Each row below holds a small network's activations on one input, seen along a few directions.
In each table, some parts of the input vary, and every possible input appears once, in random order.
Descriptions start from the smaller parts, as in this example, which fits no table here: one of 3 separate values, together with either a single point or one of 9 places around a ring or (one of 4 places along a line, together with one of 5 places around a ring).
Shared parts are said once, and a part with two or three values counts as separate values.
In the rows, zero is written as 128.

Other details of the inputs shift rows strongly along two fixed directions, in all tables alike. That doesn't count.

Table:
row 1: [131 152 107 137  97 125 163 129 126 100 133 185 111  88]
row 2: [101 107 132 171 206  99 110 157 129 158 107  87 147 165]
row 3: [124 155 119 120  95 124 151 126 111 130 129 188 114  92]
row 4: [104 123 122 143 127 125 133 171 109 128 159 172 139  99]
row 5: [141 130 131 129  91 131 137 128 119 137 115 179 121 120]
row 6: [168 136 142  97  81 156 131  69 137 125 181  92 128 135]
row 7: [135 117 158  89 136 140 105 149 141 103 126 125 133 100]
row 8: [107 118 120 147 135 115 133 151 120 142  97 162 105 130]
row 9: [164 134 115 146  77 142 131 149 125 100 137 182 126 103]
row 10: [143 125 131 126 134 137 101 132 124 143 113  89 122 170]
row 11: [ 64 114 111 171 187  85 123 195 106 135 131 158 145 107]
row 12: [ 92 126 121 149 165 111 131 121 116 120 114  70 133 138]
row 13: [166 146 120 102 112 130 149  82 153 122 141  93 128 150]
row 14: [115 123 130 133 157 108 122 101 131 137 145  76 136 144]
row 15: [136 112 149 136 150 136 138 108 143 155 122  95 132 170]
row 16: [137 140 132 121 152 117 139  90 147 138 139  93 127 154]
row 17: [165 125 133 135  89 150 129 139 130 133 158 171 131 113]
row 18: [150 122 105 151 101 119 133 167 130 119 135 186 134  99]
row 19: [131 136 124 105 105 133 116  97 119 126 141  91 110 138]
row 20: [156 122 166  74 115 147 113  92 154 105 132  91 120 101]
row 21: [152 126 127 140 106 136 144 117 139 112 115 139 123 140]
row 22: [177 122 141 121 107 135 131  88 156 132 143 121 128 161]
row 23: [115 143 123 128  77 133 135 121 118 124 158 180 128  77]
row 24: [ 80 116 161 117 226 107 130 140 148 139  69  79 121 121]
row 25: [ 84 126 133 131 182 113 105 149  98 150 108  68 154 168]
row 26: [133 105 162 119 163 132 104 163 147 125  92 127 129 105]
row 27: [138 141 116 109 135 142 135  86 135 121 124  96 112 153]
row 28: [150 141 112 122  77 143 130 141 118  86 159 160 134 108]
row 29: [150 117 123 124 122 146 126 101 139 124 112 118 116 161]
row 30: [140 146 124 123  93 137 163 118 132 127 161 188 112  89]
row 31: [162 134 140 118 106 145 107 119 119 142 124 110 139 157]
row 32: [192 124 130 108  89 141 138  84 161 122 135 104 132 166]
row 33: [107 128 123 118 149 126 103 143 110 133 126  83 130 163]
row 34: [143 150 127  97 121 137 132  88 133 134 126  89 105 160]
row 35: [ 79 143 130 143 168 114 144 128 126 154 109 124 133 129]
row 36: [197 116 178  71  97 163 119  86 177 110 114 114 116 130]
row 37: [126 126 111 128 120 111 136 115 130 119 144 109 133 116]
row 38: [ 94 117 145 152 174 121 129 126 136 165  91  99 142 167]
row 39: [ 85 118  97 158 152  93 134 194 110 119 131 165 145  98]
row 40: [122 129  97 128  99 138 120 159 106  98 150 186 123  96]
row 41: [108 127 128 160 127 128 121 168 119 146 120 177 141 108]
row 42: [ 65 129 119 156 150 113 123 185 103 138 129 169 149 101]
row 43: [116 136 135 114 128 125 118  97 109 141 128  78 134 143]
row 44: [ 88 123  97 146 129 116 131 142 104 112 130 165 111  85]
row 45: [124 115 112 149 148 134 110 150 119 128 110 129 126 141]
Description of these inputs: one of 5 places around a ring, together with either a single point or one of 8 places around a ring.
The inputs of row 14 and row 16 match in every part but the place on the ring of 5. If row 43 is changed in the same way as row 14 into row 16, which row does it become? -> row 3
Which other rows agree with row 32 in the place on the ring of 5? List them by row number. -> row 5, row 8, row 15, row 21, row 22, row 29, row 36, row 38
Which other rows agree with row 39 in the place on the ring of 5? List them by row number. -> row 4, row 7, row 11, row 25, row 28, row 33, row 40, row 42

Table:
row 46: [169 116 127  89  99 152  97  96 130 121 138  75 120 173]
row 47: [114 115 125 134 145 109 122 131 125 127 159 116 122 108]
row 48: [112 122 138 131 139 140 135  74 139 135 141  86 128 139]
row 49: [194  93 207  91 137 162 107 145 193 126  60 152 113 108]
row 50: [168 120 119 149  98 138 129 132 139 115 121 126 135 149]
row 51: [176 101 149 133 138 139 101  98 150 152 142  54 138 198]
row 52: [149 139 126 115 115 134 151  61 150 113 125  60 124 158]
row 53: [131 132 150 113 119 143 132  58 128 137 129  46 135 160]
row 54: [ 85 106 121 189 183  93 132 203 116 164 118 184 134 125]
row 55: [140 113 112 161 127 140 118 149 122 117 111 154 118 140]
row 56: [166 111 140 141 102 164 107 115 140 136 146 117 142 152]
row 57: [185 144 144 121  59 168 123 122 124 132 150 154 145 144]
row 58: [117 101 201  83 218 126 114 144 177 123  54  85 111  91]
row 59: [129 148 118 118  81 149 138 141 121 109 181 205 127  64]
row 60: [103  98 147 135 193 137  95 117 133 144 121  21 162 193]
row 61: [ 60  89 121 177 207  80 116 191 114 147 115 125 139 124]
row 62: [ 90 111 135 176 190 130 118 170 124 166 109 119 154 163]
row 63: [ 91 132 133 131 148 104 126  91 119 150 101  77 120 143]
row 64: [153 120 187  77 103 142 159 120 184 100  83 227  79  21]
row 65: [134 128 127 120  99 150 119 114 128 109 170 135 130  93]
row 66: [ 74 102 125 197 160 106 122 197  92 149  91 165 144 109]
row 67: [ 95 139 117 135 118 109 119 179 102 135 120 184 138 105]
row 68: [116 129 118 132 154 115 131 123 129 108 121  66 135 138]
row 69: [ 45 139  91 170 183  98 147 202  92 116 109 202 109  71]
row 70: [131 139 121 125  62 138 131 139 102  99 163 188 126  54]
row 71: [150 167 130  90  62 137 145  72 128 133 146 147 113 117]
row 72: [191 136 113 108  38 151 133 120 141  77 161 163 131 109]
row 73: [ 87 106 127 175 174  99  99 167 106 165  78 105 138 152]
row 74: [ 54 106 105 184 210  92 124 213  94 173  70 163 120 142]
row 75: [145 158 142  80 122 136 106  82 126 137 139  49 136 167]
row 76: [156  96 185  86 123 142 120 178 174  98  77 221 111  41]
row 77: [115 149 126 122 160 121 162  82 144 134 111  57 131 172]
row 78: [ 34 121 119 177 221  71 160 160 117 168 111 142 120 113]
row 79: [146 156 110 120  81 112 174 103 138 120 154 200 118  82]
row 80: [ 91 115 128 122 193 114 123  75 125 159  93  20 108 188]
row 81: [193 149 128  86  78 158 132  96 149  99 153  93 147 173]
row 82: [196 137 126 126  86 138 132 123 147 134 147 151 144 150]
row 83: [118 156 100 131 105 118 157 158 120  97 144 186 123  75]
row 84: [105 146  99 116 109 120 137 161 101 119 145 203  97  74]
row 85: [ 98 128 113 140 174 126 123 162 116 121 109 125 134 155]
row 86: [100 122 106 178 172 123 128 185 112 137  93 171 126 140]
row 87: [178 134 129 100  70 143 127 125 139 116 188 172 132 123]
row 88: [184 138 132  96  92 132 144  37 158 122 151  72 127 151]
row 89: [146 116 127 116 146 146 101 105 132 108 119  57 134 187]
row 90: [187 144 118 101  67 134 135 123 142 108 167 170 146 120]
row 91: [159 142 115 110  76 152 146  66 136  95 144 144  96 118]
row 92: [135 135 146 101 173 127 117  91 143 147 157  29 138 181]
row 93: [143 155 125 111  55 157 162  94 136 116 179 210 115  76]
row 94: [140 119 146 117 111 146 106 117 116 123 135  78 154 154]
row 95: [151 130 117 116 115 114 129 110 135 112 153 113 133 109]
row 96: [143 105 125 165 156 107 118 139 137 145 110 101 147 160]
row 97: [100 145 111 117 129 119 153 111 116 143 122 152  94 119]
row 98: [103 105 110 159 163  87 125 169 122 127 116 136 147 115]
row 99: [ 85 122 105 193 173  99 147 207 115 139  86 175 141 127]
row 100: [115 129 120 137 104 142 129 169 120 119 159 204 143  93]
row 101: [121 132 103 117  99 128 127 170 106 122 137 205 112 102]
row 102: [ 59 137 112 154 205 107 154 128 117 139  89 109 114 144]
row 103: [145 132 119 116  54 128 110 142 111 107 145 189 126  89]
row 104: [170 108 134 118 129 150  94  98 132 149 113  54 119 203]
row 105: [ 75 146 131 144 147 117 157 126 108 149 113 133 133 113]
row 106: [135 158 129 108  78 146 136 130 108 114 163 161 134  86]
row 107: [134 126 116 135  75 116 157 108 132 118 171 207  99  65]
row 108: [146 146 130 102 157 117 128  96 144 136 141  49 147 164]
row 109: [109 128 107 136 137 127 125 137 113  96 130 140 110 105]
row 110: [152 137 157  95 130 157 106  96 126 137 135  32 167 202]
row 111: [ 78 124 128 172 187 100 110 183 105 176  77 121 143 158]
row 112: [178 138 120  75  69 156 110  79 129 107 164 102 100 129]
row 113: [127 137 133 104 121 123 102 101 117 128 131  68 128 137]
The inputs of row 78 and row 87 match in every part but one. If row 64 is changed in the same way as row 78 into row 87, which row does it become? -> row 76
What is each input in this table made of? -> one of 4 places along a line, together with either a single point or (one of 2 separate values, together with one of 8 places around a ring)
Which other rows does row 103 become when the place on the ring of 8 takes its other values? List them by row number. -> row 46, row 60, row 61, row 72, row 89, row 94, row 98
Which other rows does row 57 become when the choice among 2 separate values takes its other values? List them by row number. -> row 66
Which other rows does row 88 become when the choice among 2 separate values takes its other values? List them by row number. -> row 79

Table:
row 114: [136 136 132 125 106 133 146 120 141 115 140 167 117  92]
row 115: [ 34 125  87 199 203  80 134 180  80 159 113 112 148 149]
row 116: [119 127 143 122 150 121 136 109 137 142 113 101 127 139]
row 117: [140 138 113 127  74 130 152 143 125 107 141 243  97  51]
row 118: [ 82 129 133 139 168 111 129 151 117 135 104 133 126 103]
row 119: [131 124 135 125 129 138 113 140 124 134 129 118 136 141]
row 120: [132 138 117 119  72 125 147 156 124 100 155 240 109  39]
row 121: [ 40 131  92 170 194  81 145 143  92 149 121  99 131 133]
row 122: [175 136 146  76  94 162 116  64 149 116 140  69 118 155]
row 123: [126 131 140 113 151 129 129 106 135 128 105  79 123 152]
row 124: [190 134 125 108  54 155 125 112 138 113 152 173 120 124]
row 125: [155 122 140 124 135 141 118 109 145 135 131  82 144 172]
row 126: [182 136 150  84 101 151 125  65 157 114 147  69 132 151]
row 127: [ 87 108 129 168 184 103 123 166 120 155  95 124 139 142]
row 128: [180 129 140 100 108 157 111  94 142 123 130  74 134 183]
row 129: [180 127 143  95 101 161 102  88 139 125 136  70 136 179]
row 130: [ 76 106 130 161 203 101 113 175 116 146 101 103 145 144]
row 131: [137 127 108 149  75 124 142 183 121 107 150 247 123  54]
The inputs of row 123 and row 128 match in every part but one. If row 120 is changed in the same way as row 123 into row 128, which row does it become? -> row 130
What is each input in this table made of? -> one of 2 separate values, together with either a single point or one of 8 places around a ring
